Each row below holds a small network's activations on one input, seen along a few directions.
Each table varies a few parts of the input and shows all the possible inputs, shuffled.
A made-up example of a description, with smaller parts first: one of 6 places along a line, together with either a single point or one of 11 places around a ring or (one of 3 separate values, together with one of 8 places around a ring).
Shared parts are said once, and a part with two or three values counts as separate values.

Other details of the inputs shift rows strongly along two fixed directions, in all tables alike. That doesn't count.

A family of inputs:
row 1: 1; 4; -15; 0; 2; 0; 20; 1; 20; -2; 8; -4; 6
row 2: 50; 1; 32; -10; -38; -30; -43; -18; 31; 0; 11; 19; 7
row 3: 32; 13; 33; -8; -22; -5; -28; -28; 34; 2; -5; 26; 6
row 4: 11; -5; -18; 9; -18; -3; -4; -12; 67; -19; -17; 17; 14
row 5: -11; -4; -1; -15; 6; 2; 6; 12; -42; 5; 24; -18; -15
row 6: -23; 3; 14; -20; 6; 9; -3; 4; -66; 9; 10; -16; -19
row 7: 35; -7; 22; -8; -33; -21; -38; -12; 38; -11; 9; 16; -4
row 8: -20; -23; -52; 26; 9; -8; 7; 3; 29; 8; -26; 9; 15
row 9: 24; -1; 33; -5; -35; -12; -44; -1; 45; -20; 4; 21; 16
row 10: 31; -1; -38; 20; -17; -16; -4; -16; 65; 2; -17; 9; 19
row 11: 31; -8; -39; 17; -19; -10; -3; -12; 74; -9; -13; 9; 14
row 12: 21; -8; 31; -11; -32; -17; -34; -10; 41; -20; 4; 24; 6
row 13: 3; 12; 52; -18; -13; 4; -33; 1; -34; 9; 12; 4; 2
row 14: -18; 11; 40; -37; 5; 13; -9; 7; -79; 2; 33; -16; -33
row 15: 40; 10; 88; 8; 11; -11; -10; 4; -37; -29; 0; 19; -16
row 16: 51; 17; 84; 6; 2; -10; -25; -7; -62; -28; 3; 6; -30
row 17: -30; 6; -10; -9; 22; 18; 32; 7; -26; 3; 12; -20; -13
row 18: -14; -15; -18; 45; 44; 2; 43; 29; -33; -36; -18; -11; -14
row 19: 18; -21; -26; 20; -14; -29; -5; 1; 73; 1; -13; 23; 29
row 20: -46; -19; -49; 9; 24; 6; 27; 20; -9; -3; -4; -11; -1
row 21: -37; -2; -44; 14; 24; 20; 34; 2; -15; 14; -21; -12; 3
row 22: -8; 24; 40; -29; 14; 12; 19; 3; -51; 17; 28; -11; -9
row 23: -16; -23; -53; 19; 6; -14; 22; 17; 32; -3; -2; -3; 15
row 24: -17; -1; -48; 29; 8; 14; 12; 3; 29; 8; -31; -3; 23
row 25: -22; -8; -31; -1; 13; 1; 21; 19; -34; 7; 15; -22; -10
row 26: -9; 9; 36; -23; 8; -1; 2; 5; -65; 23; 28; -10; -10
row 27: -5; 26; 39; -32; 8; 17; 2; -9; -68; 16; 24; -21; -28
row 28: -1; -6; -60; 21; 9; 1; 21; -4; 28; 9; -18; -10; 11
row 29: -4; -10; -16; 3; -1; -9; -6; -1; -2; 8; -2; -5; -4
row 30: -27; 5; -19; 3; 25; 16; 30; 0; -28; 21; -3; -15; -5
row 31: -25; 4; -39; 11; 26; 11; 41; 6; -22; 24; -3; -18; 5
row 32: 24; -4; 43; -18; -26; -19; -31; -9; 27; -12; 19; 18; -2
row 33: 34; -7; 32; -2; -28; -25; -38; -19; 40; 4; 0; 27; 9
row 34: 8; 9; 3; -10; -5; 7; 0; -8; 2; -2; 9; -7; -13
row 35: -37; -4; -42; 11; 31; 14; 43; 10; -2; 14; -11; -14; 3
row 36: 18; 10; 48; -31; -11; -7; -24; -6; -47; 11; 29; -5; -14
row 37: 19; -8; -37; 17; -23; -3; -9; -15; 73; -17; -25; 13; 10
row 38: -23; 10; 51; -32; 7; 12; -6; 2; -83; 16; 21; -9; -19
row 39: 18; 3; -24; 16; -22; 6; -18; -5; 58; -14; -18; 5; 15
row 40: -31; 4; 21; -13; 11; 14; 0; 21; -45; 9; 8; -10; 2
row 41: 31; 2; 24; -1; -35; -12; -52; -9; 30; -6; -6; 15; 12
row 42: -40; 2; -42; 16; 25; 24; 31; 19; 0; 8; -20; -15; 16
row 43: 37; 11; 37; -13; -19; -11; -16; -17; 41; 2; 7; 22; 13
row 44: 21; -6; -38; 17; -18; -5; -10; -15; 74; -15; -22; 15; 9
row 45: -11; -8; -49; 14; 12; 3; 30; 5; 35; -3; -6; -6; 12
row 46: -25; -8; -13; -2; 21; 2; 19; 11; -44; 23; 9; -14; -1
row 47: 33; 4; 39; -11; -40; -8; -53; -5; 25; -16; 8; 14; 4
row 48: -12; 4; -46; 21; 4; 15; 5; 3; 16; 3; -25; -12; 13
row 49: -10; -2; -50; 16; 8; 7; 12; -8; 20; 4; -23; -4; 3
row 50: -3; -2; 16; 36; 43; 4; 28; 15; -71; -12; -17; -8; -17
row 51: -35; -17; -58; 16; 20; 3; 16; 11; -15; 8; -16; -14; -2
row 52: 76; -2; 52; 28; -22; -25; -36; -10; 28; -50; -13; 28; -13
row 53: -26; -2; -47; 14; 28; 13; 40; 5; -14; 22; -8; -16; 7
row 54: -23; 17; 23; -22; 19; 20; 17; 1; -41; 10; 10; -6; -11
row 55: -6; -7; 13; -7; -1; -7; -10; 2; 8; 1; 0; 15; 4
row 56: -16; -25; -47; 19; 13; -12; 20; 14; 31; 9; -12; 3; 21
row 57: -24; 15; 13; -21; 15; 20; 17; 2; -35; -2; 16; -11; -16
row 58: 14; 24; 48; -29; -15; 11; -20; -20; -33; 2; 11; -2; -17
row 59: 24; 22; 34; -26; -14; 3; -7; -9; -18; 1; 28; -6; -14
row 60: 34; -4; 34; -14; -41; -15; -45; -15; 31; -18; 5; 21; -4
row 61: -25; -4; 16; -15; 16; 1; 11; 12; -36; 13; 14; -7; -8
row 62: 1; -9; 5; -9; -4; -10; -1; 7; 5; -4; 18; 1; 2
row 63: -41; 2; -46; 13; 21; 26; 31; 20; -3; -3; -10; -21; 8
row 64: -21; -10; -45; 19; 10; 7; 25; 1; 40; 1; -29; 5; 17
row 65: -1; 6; 63; -32; -10; -2; -21; -2; -31; 2; 17; 11; -8
Each input here is: one of 5 places around a ring, together with either a single point or (one of 2 separate values, together with one of 6 places along a line).
- Changing only the place on the ring of 5 turns row 37 into row 64. The same change can be made to row 34. Which row results? => row 35
- Which other rows does row 14 become when the choice among 2 separate values takes its other values? List them by row number. => row 44
- Start at row 2 and move only the place on the ring of 5, one step at a time. The first step leads to row 26. Which rows follow, in order? => row 19, row 23, row 25
- List by row number the other rows that have the place on the ring of 5 in common with row 12. => row 1, row 4, row 9, row 17, row 18, row 20, row 23, row 32, row 45, row 57, row 62, row 63
- Which other rows does row 10 become when the choice among 2 separate values takes its other values? List them by row number. => row 2
- Which other rows does row 46 become when the place on the line of 6 takes its other values? List them by row number. => row 8, row 13, row 26, row 33, row 38
